Each row below holds a small network's activations on one record, seen along a few directions.
After each row come some of the record's fields: L, D, C, F, N, S, Y.
A field that a record lacks is written missing.
The largest differences between rows may come from other fields.
Strong random noise was added to every row along 21 fixed directions; ignore it. To show where, here is one row again and again, with new noise each time:
[-486  -61  -36   98   23 -317 -370  -76 -275  -60 -109   -8 -162   -3
 -382  169 -487 -421  375  -34  269   50  447  152  -30  149 -121   84
 -231  304 -188  -13 -181]
[  30   90 -170 -131  226 -305 -293    1   67 -204  -87  109  341 -132
  180  136  251 -170   96  275 -299  256  279  149 -147  -56  -84  -44
 -265  -99  218  479 -154]
[ -12  -67 -339   38  166  -30  351  470 -263  142  -59   -9  285   45
  169  355  146  401 -408 -349   59   67 -302  188 -187 -144   22  147
  541 -380 -206  133  -78]
[-368 -118   30 -391 -335 -154 -323 -199 -259 -376  239  -92 -608  239
  364  -82  377  -99  269  -61  246 -191   50  -76  157 -466  -54  -72
  -26   80 -389 -388   16]
[  83 -211 -135 -184 -236  429 -146  -75   30 -257  -91  -96  -67  326
  524 -253    6  341  280   42  389 -317   63  526 -412 -353 -482 -333
 -532   95  471   60 -516]
[ 367  492  -31 -219  315  262 -435  -74 -435 -507   94  -51 -246  373
  292 -235  228  164  176 -117  130  239  166 -192  166  205  -94   41
 -315  -37 -548  -92   72]
[-145 -238  616  146   97  437  101 -451 -134 -440  -60  203  187 -440
 -385 -262 -460 -225 -243  -28  393 -429  406 -153 -123   -9 -180  -25
 -126  591 -179 -257  227]
[ -22 -257  243  452  169  139  269  130   58   40 -383   12   91 -446
  -57 -304    2   85   -7   72 -427 -104 -251  -97 -152    2 -207  217
  300  -12  496 -211  172]
[ 362 -805  274  636    2 -264   23   64  655  427  325  228 -229 -146
  371 -126 -584    9  121 -402  422 -370  -96  143  -38  231 -650   57
   64  123  126   -5 -294]
[-480 -250 -320   92   47 -502   53  -76 -412   95 -115  107 -255   95
   17  615 -560  403 -138  -85 -187  149 -372  401   60  237  562 -176
 -110  538 -374 -381 -227]
[-270  -94 -191   24   55 -163  289  284 -213   78 -359  154  309 -192
 -147  402  372 -598   54 -254  106   58  185 -188 -177 -154   25  187
  580 -292   76  191  233]
[ 217  311 -122   79  282  -25 -147 -279  427  -75  -63  265  383  153
  184  252  191  -24 -427  -59  107  221  109 -226   20  256   73  -45
  -14 -163  -17  413  -45]
[ 262  333 -165 -224  315  -89   60  387  102 -182  245   67  456 -464
  341  287 -286 -108  132   16  771  -99  203 -145  -27 -114 -249 -414
   91  150  197  260  333]
[ 119  -81 -127  262 -255 -260   24  -46   -7  113  119  -84 -229  186
   66 -176  -23 -289  201 -360  164    7  252  -12   34  195 -390  356
  118 -229 -351  166  -29]
[-135 -384 -149  521  120  205  425   45  -18 -218   64 -196  -97  -18
 -499 -401 -421  429 -238   50   48   89 -168  129 -573   61  297 -217
  757  173  316  218  302]
[  97 -115  129 -109  -15  -61   90  202   54   -4   46  159  221 -277
   25  175 -155 -201 -260 -137  -65 -539   48 -282  129  104   49 -301
 -289  137  194 -169   34]
[ 343 -207   89   33  -58 -122  -65  -44 -125 -156 -116  253 -378   86
  189 -103  -33 -407  168 -235 -294 -220   59  -87   77  304   -9 -116
 -248  201  130  -76   99]
[ 439  225 -162  -56   78 -113 -280  323   77  -24  742  231   25 -463
 -119 -319 -561  128  305 -401  549   38   61 -162  -54  -83 -425  265
  373 -362  268  495  245]
[-102  556  201 -465  160  454   56   51 -125 -152  -47 -296 -240  436
 -553   85 -165  -17 -144   -8  382  600  -71 -450   96   58  337  309
   68 -357 -575 -396  364]
[-265 -252    2  -98   45  188  164  -40 -622  -97   25  442  314  224
 -168 -258   40 -341  151 -427  382  182  491 -160 -342   21 -346  394
  238 -428 -189  250  243]
[ 115  205    8  -63 -180 -203 -110 -177  136 -258  146 -308 -141 -211
 -371 -188 -233 -159   34  217 -128  145  248  -10  -20   25   30  184
 -178   29  -96  172   48]
[ 215 -274  167  -12 -155 -122  292 -226 -117 -274   56  -52 -227 -475
 -159   41 -244  115 -111   71   32   62  -47  380 -173 -200  208  222
  336  419 -220  -41  109]
[ -70 -227 -133  334   91   95  297 -296 -318 -262 -213 -148 -122 -129
 -131 -104  -19  324  282  207  -40  376  -35  177 -297  119  387   -1
  262  448 -143 -183  148]

[ -59  234 -100 -305  132  -61 -140  -79  172  -13  -28  471  -25   30
  222  211  -19  -28   74 -122 -459  452 -462 -163  107 -122  144   42
 -158 -303  186   36  309] => L=l1, D=missing, C=c2, F=f2, N=n2, S=missing, Y=y2
[-279 -315 -135 -102 -151  -51  310 -110 -161   84   81  -79  -68  360
   55  -22 -258  121    6  -30  776   34   80 -188 -165   89  -15  -28
   47  -58  -84 -239  -24] => L=l1, D=missing, C=c1, F=f1, N=n3, S=missing, Y=y2
[ -93  148 -311  273 -266   47  225  -39  331  370  102 -139  481 -243
  -68 -205  423  298  133  135 -378  250 -106  143 -155 -245  -82  286
  355 -476  267  397  -54] => L=l2, D=missing, C=missing, F=missing, N=missing, S=missing, Y=y1
[-406 -657  -40    5   29  300 -107   61 -346   34  -23  201 -407  184
 -434  -38  214  -61  410 -362   14  -73 -254 -539 -129 -143  487  -39
   93 -198   91 -515  -32] => L=l1, D=d2, C=c1, F=f1, N=n3, S=missing, Y=y2
[-100 -259   24  335 -118 -105  145 -598  336 -209   52   11  324 -114
   59   11  -87 -235 -193  -46  448 -165  468 -153 -140  114 -224  -61
 -220  244 -363  149  -88] => L=l1, D=missing, C=c2, F=f1, N=n2, S=missing, Y=y2
[-201 -470   67  312  -42 -188 -205  -77  383  209  331 -204 -330  134
 -105  -92  -26   92  380   73   84  106  -26 -112    6  105   98  -71
  -48   51 -161 -267 -260] => L=l1, D=d1, C=c1, F=f1, N=n2, S=missing, Y=y2
[-480   24  -14  141    7  -81 -106  111  120  -50 -124 -291  298  252
 -294  -12  346 -246 -496  107 -334 -313  292 -340   23   88   28 -194
 -153 -242  -74   77 -142] => L=l1, D=missing, C=missing, F=missing, N=missing, S=missing, Y=y2
[ -58 -295  141 -319  101 -260 -385  -42 -236   70  156  532  172  352
  210 -147  -13  -44 -172  -26  251   31  404  250 -125   14 -417  269
  -96 -322  253  486 -359] => L=l1, D=d2, C=c1, F=f1, N=n3, S=missing, Y=y2
[ 404  189 -234 -546 -814  342  128 -248 -122  -11  175   22  131   58
 -169 -259   95  322 -218 -160 -117 -372   16  162 -165 -123  159  172
 -426 -299  477  135 -419] => L=l2, D=missing, C=missing, F=missing, N=missing, S=missing, Y=y3
[ 551 -458  253 -452  -96  444  392   -3  130   32   33  109  154   67
  -90 -100  211   18  136  174  200  328  100  183 -444 -242  137  181
  -52 -295  271  202  -60] => L=l1, D=d1, C=c1, F=f2, N=n2, S=missing, Y=y2
[-251   41    4 -295   89  106 -314  -47  325  -30 -192   61 -330  526
   99  559  571 -417  150   24   19  268 -125  -33   75 -273  440 -357
   27  -19 -162  -73  -39] => L=l3, D=missing, C=missing, F=missing, N=missing, S=s2, Y=y3
[ 146   76  515 -340   63  347  113  122  174  255 -273  -50  461  209
  -65  -55  166 -210  101  427    6  294  405   72  -41  139 -252  217
 -481 -241  165  -44 -119] => L=l1, D=missing, C=c1, F=f2, N=n2, S=missing, Y=y2
[ 260 -261  344 -311   88  100 -280  121 -258  -24  303  653 -259   68
  -15 -312   15    9 -199 -308  -40 -165 -105   65  -52 -104  -55  203
  455 -211  425  191   62] => L=l3, D=missing, C=missing, F=missing, N=missing, S=s1, Y=y1
[-484  216 -129  424  250  293   31 -380  341  -27 -144 -126 -184  542
 -242  -85 -417   56 -129 -124  151  512 -309 -249 -122  204  -13  -26
   53 -139 -369 -100  224] => L=l2, D=missing, C=missing, F=missing, N=missing, S=missing, Y=y3
[ 429  -52 -141 -101  250 -332 -192  463 -467   16  123  124  107 -434
 -516  208 -299  -16  106 -179   21   -9  210 -301   14  492  401  193
  -33  -20  215   10 -163] => L=l1, D=d2, C=c1, F=f1, N=n3, S=missing, Y=y2
[-119  237  -51  -61  -36   29   90  363 -214   28 -104 -185  -56 -112
  -64   37    7   -8   18   71  -54 -326 -116 -144  153   35  182 -305
  139  181  298 -300  172] => L=l3, D=missing, C=missing, F=missing, N=missing, S=s2, Y=y3
[ 357  115  195 -285 -160   96 -181  202  419 -115  433 -111 -177 -432
 -353  163 -185 -414   48 -152  236 -356   69 -197  197 -397   81 -171
  -71   41 -124  138  189] => L=l1, D=d2, C=c2, F=f2, N=n1, S=missing, Y=y2
[-440 -209 -100    8  161  293 -414  -37 -481 -357  -95  184 -580  246
 -236 -232 -372 -245  428 -549  260   34 -152  -79 -292 -268 -340  174
  -40 -172  -99 -187  -22] => L=l3, D=missing, C=missing, F=missing, N=missing, S=s1, Y=y1
[  35   10   64  -79 -217  143  300  -84   23  380  273  271  277  179
  437 -156  354  414  103  147  686   56  135  178   10  -75  -50  -24
  734    9  281  162  226] => L=l1, D=d1, C=c2, F=f1, N=n1, S=missing, Y=y2
[  56  -80 -208 -331   32  -40  -99  256 -345  208  170  516  360  -74
  230  409  491 -440  491 -270  -91 -125  217  -84  140  -75  209 -319
 -169  -32  -38  171   65] => L=l1, D=d1, C=c1, F=f2, N=n3, S=missing, Y=y2
[-168  484 -399   65  -61 -174  -81   -4  -17    0   17 -207  175 -540
  359  133  104  213  332  -43  295 -244 -227 -607  324  -44 -119  -48
 -173   15   93 -541    6] => L=l2, D=missing, C=missing, F=missing, N=missing, S=missing, Y=y3
[ 212  116 -419  175  -61 -182  161 -243  540  239  203 -145   95 -121
 -223  378 -299  200 -101 -200  182  322 -319 -457   33  336  421  106
 -200 -221 -217 -120 -205] => L=l2, D=missing, C=missing, F=missing, N=missing, S=missing, Y=y3
[ 181  212  179   43  505  -92 -414   27  117  268  -71  105  140  326
  159  364   41  371 -196  237  -34  312   19   67  307  572  268  -53
 -316  176 -215 -157 -440] => L=l3, D=missing, C=missing, F=missing, N=missing, S=s2, Y=y1
[-182  339 -164   82 -213 -253  177  -88  101  246 -119   42   42 -198
   42  408 -110 -216  -70 -165  309  -31  -82   38  199  -28   -7  123
  421  122 -101  -17  155] => L=l2, D=missing, C=missing, F=missing, N=missing, S=missing, Y=y3
[-156 -514  -12   68   93   98  315  173 -265  -21 -604 -363 -226   97
 -347  210   27  163 -211  189 -453    5 -346   68 -250   27  494   -1
 -185   67   80 -488 -339] => L=l1, D=d2, C=c1, F=f1, N=n3, S=missing, Y=y2
[ 265 -298  368  -20  631 -269 -179  450  -56 -124  557   28 -217   11
  -23 -490  -12  191   68  383    8  417   72 -240   -4  132   35  -16
  574 -154   59  214  486] => L=l1, D=d2, C=c1, F=f1, N=n2, S=missing, Y=y2
[-130  408 -443 -178  348 -459 -434  324   30 -162  447    3  -51  427
  350 -164 -469  -48  159  197  502   77  195 -272   18  360 -179 -714
 -114  -19  484  371  218] => L=l2, D=missing, C=missing, F=missing, N=missing, S=missing, Y=y1
[-439 -307  173   84  112  199  -66 -307  536    3  615   33  167  -51
 -170 -146 -107   39  130  132 -133  140 -113 -434   22 -212  175 -418
 -386  -12 -438 -192  230] => L=l2, D=missing, C=missing, F=missing, N=missing, S=missing, Y=y1
[  -4  114  471 -112 -118  162  364 -174  653  446  -64  168  535  145
  400   85  244  101 -334  413  296   19   98  -73  211   82  -97 -117
   66   14  281  -82  168] => L=l3, D=missing, C=missing, F=missing, N=missing, S=s2, Y=y2
[-261  102 -341  341 -222 -128 -249 -266   51 -220    1 -143 -260  175
   24 -160  191  -10 -266 -253 -148 -386  -37  -40   50 -132 -108  -73
  136  -41 -126  237 -124] => L=l1, D=d1, C=c1, F=f1, N=n2, S=missing, Y=y2
[-208  -73 -419  706   56 -128  291 -143   91  128  121   59  257 -222
   36 -325 -284  275  148 -144 -171  123 -182 -174 -148  222 -147  -35
  254  -50  116  187  289] => L=l3, D=missing, C=missing, F=missing, N=missing, S=s2, Y=y1
[-399  293 -343  405  350 -238  173   17 -324 -153 -198   89  452 -305
  285 -179  -32 -234  128  -91 -286   97   30 -410   33  150 -448    1
   10 -131 -106   65  488] => L=l2, D=missing, C=missing, F=missing, N=missing, S=missing, Y=y1
[  41  -16 -210   66  -26 -206 -159   19 -112 -145 -105    9 -266   86
 -207 -289  103 -434  102 -166 -555  -28  -23 -481  -36  264   50   96
 -188 -355  298   24   39] => L=l2, D=missing, C=missing, F=missing, N=missing, S=missing, Y=y1
[ -51 -269 -175  219 -354 -357  -41 -461  169  -16  559  -53  166 -583
 -165  -57 -520   48  449  -54  514 -216  371 -342   73  191   -2  -50
 -525  381 -239 -196 -158] => L=l1, D=d2, C=c1, F=f1, N=n3, S=missing, Y=y2
[ 153 -188 -473  329  130  395  -25   75  -53  138 -310   64  326  201
 -242  250  260  -75  325 -589  672   39  253 -365 -396  269    2  179
   -1 -422  124  113 -509] => L=l1, D=d1, C=c1, F=f1, N=n1, S=missing, Y=y2
[-758 -177  282 -496  653 -493 -172  416 -274 -308 -175  -83 -190  388
  291  102  -88   81 -466  444 -139  380 -288 -384   19 -103  -75  -25
  -96 -351  -22 -527  160] => L=l3, D=missing, C=missing, F=missing, N=missing, S=s2, Y=y2

Here are new rows. What are their fields?
[   9  362  113 -418  170  117 -259  179  328 -399  -44 -175 -118  271
 -160 -124   53 -458 -214  367 -745  196  -31  100  -89 -276   31 -388
 -386 -216  201  444  272] => L=l3, D=missing, C=missing, F=missing, N=missing, S=s2, Y=y1
[  16 -274 -162  316  320 -427  385   27 -139 -200  -48 -202  241 -315
  493 -112  227  124  268  464 -227  535   81  401 -309 -102 -225   21
  336  164 -228  284  248] => L=l3, D=missing, C=missing, F=missing, N=missing, S=s2, Y=y1
[  51  556 -112  593  118  -51 -397  -57  435 -276 -264 -510   41 -491
  -16  -15   76  144 -333  103 -305 -379  -63  170  172 -183 -358   24
   31  225  -54  242 -261] => L=l3, D=missing, C=missing, F=missing, N=missing, S=s2, Y=y2
[ -41   38  -59 -312 -105   75  449  -56 -610  233 -518  169   34  192
  396  153  239  142  336   43  -27  515 -199  285  -63   37  -17  485
   13 -137  -20 -408   -8] => L=l3, D=missing, C=missing, F=missing, N=missing, S=s2, Y=y1
[  82  230  272  -61   99  154 -328  111  272   45 -218  -36 -451  -45
 -243  169 -372  274 -438 -136 -179 -219 -592 -143  271   25  175  145
 -115    6  258 -480 -243] => L=l3, D=missing, C=missing, F=missing, N=missing, S=s2, Y=y2
[ 212   -3  349 -248  -16 -110 -232   74   73 -157    2 -153 -100    0
 -423  153  303 -508 -566   60 -356 -393  283 -280  259   58  323  -13
 -220  -24 -280   19 -162] => L=l1, D=d2, C=c1, F=f2, N=n3, S=missing, Y=y2
[-362  338   82 -337   65  190 -151 -158 -237 -169 -413  -13  -92  118
 -467  142 -112 -264  -16  183  125  296   76    1 -118  -75  202  194
    2    1  158 -130   -7] => L=l2, D=missing, C=missing, F=missing, N=missing, S=missing, Y=y1
[ 192  -61 -156  356  217  113  442   65   39  -78 -211 -284  188 -198
   16 -132 -450  -25   15 -152  126    9  -95 -430 -121  257 -338   89
 -416 -151 -196 -201  128] => L=l1, D=d1, C=c1, F=f2, N=n2, S=missing, Y=y2
[ 291 -366 -245  -54 -273 -372   70 -129 -177 -409 -296 -223 -705  -31
   46  -45   67 -350   29 -234  118  -97  -78  -56 -242 -162  -77  388
  109 -163   86   -2 -203] => L=l1, D=d2, C=c1, F=f1, N=n3, S=missing, Y=y2
[ 409  123 -108 -138  -97  455 -448   57 -118  -74  121  210 -360   89
 -178 -155   13 -147  421 -530 -508 -152 -227  -60  115  -94   28   12
 -578 -218  -50   45 -117] => L=l1, D=d2, C=c1, F=f2, N=n3, S=missing, Y=y2
[ 123  -14  104  245   91  259  252 -244  137 -286 -385 -128  -16 -143
  -78 -255 -157 -232  126    9 -251  312  -44   16 -260  -59 -343  293
 -203  -85 -106   53  224] => L=l3, D=missing, C=missing, F=missing, N=missing, S=s2, Y=y2
[ 396 -195  259   28  -75 -145  -20  -76  135   50  259  128  -79 -371
 -295 -356 -317  -80  124  191 -168  -81  128 -143   -8  325  137   53
  -77  179  493    5   46] => L=l2, D=missing, C=missing, F=missing, N=missing, S=missing, Y=y1
[-323  171 -165   42 -346  118  413 -254 -121  318 -239  -21  351  207
  162   24  627  270  -99  312 -534  -32  -90  -89  246  109  509 -233
  -30   93   47 -219  155] => L=l1, D=d2, C=c1, F=f2, N=n3, S=missing, Y=y2
[  48 -341   15 -134   34 -262  431  200 -212  347  -62   -5  588  -19
 -533  502 -294  -96 -148  277  158  254  522  278 -251  513  534  -31
 -152  213  -40  146 -286] => L=l3, D=missing, C=missing, F=missing, N=missing, S=s2, Y=y3
[ 581 -330 -258 -306 -254 -464  362  346 -174  274   91 -116   -1   38
 -302  457 -249 -189  -43 -107  350   43  263   94 -203  498  476   99
  -44  -51  134   95 -408] => L=l2, D=missing, C=missing, F=missing, N=missing, S=missing, Y=y3
[ 402  220  136 -115  226  -54   21  369 -200  112  346  207  -75   83
  186 -111 -559  407 -213 -206  418  -34 -126 -147  241  426  -87    0
  214   24   41 -114  284] => L=l1, D=d2, C=c1, F=f2, N=n3, S=missing, Y=y2
[ 126  282  473   13  185  444 -240 -125 -168 -101 -424 -230  -38  -27
  -74 -148  656  -70  202  218 -119   96  197 -293  295   17  -66  428
 -192  -27 -365 -475  -67] => L=l1, D=d2, C=c2, F=f2, N=n1, S=missing, Y=y2
[ 163 -128  -84 -132 -267  273 -322   37 -185  242  269  385   15    9
 -714  177   51 -152  508 -260 -320   73  277  451  -89  -14  592  -70
  -45  140   65  463 -180] => L=l1, D=d2, C=c1, F=f1, N=n3, S=missing, Y=y2
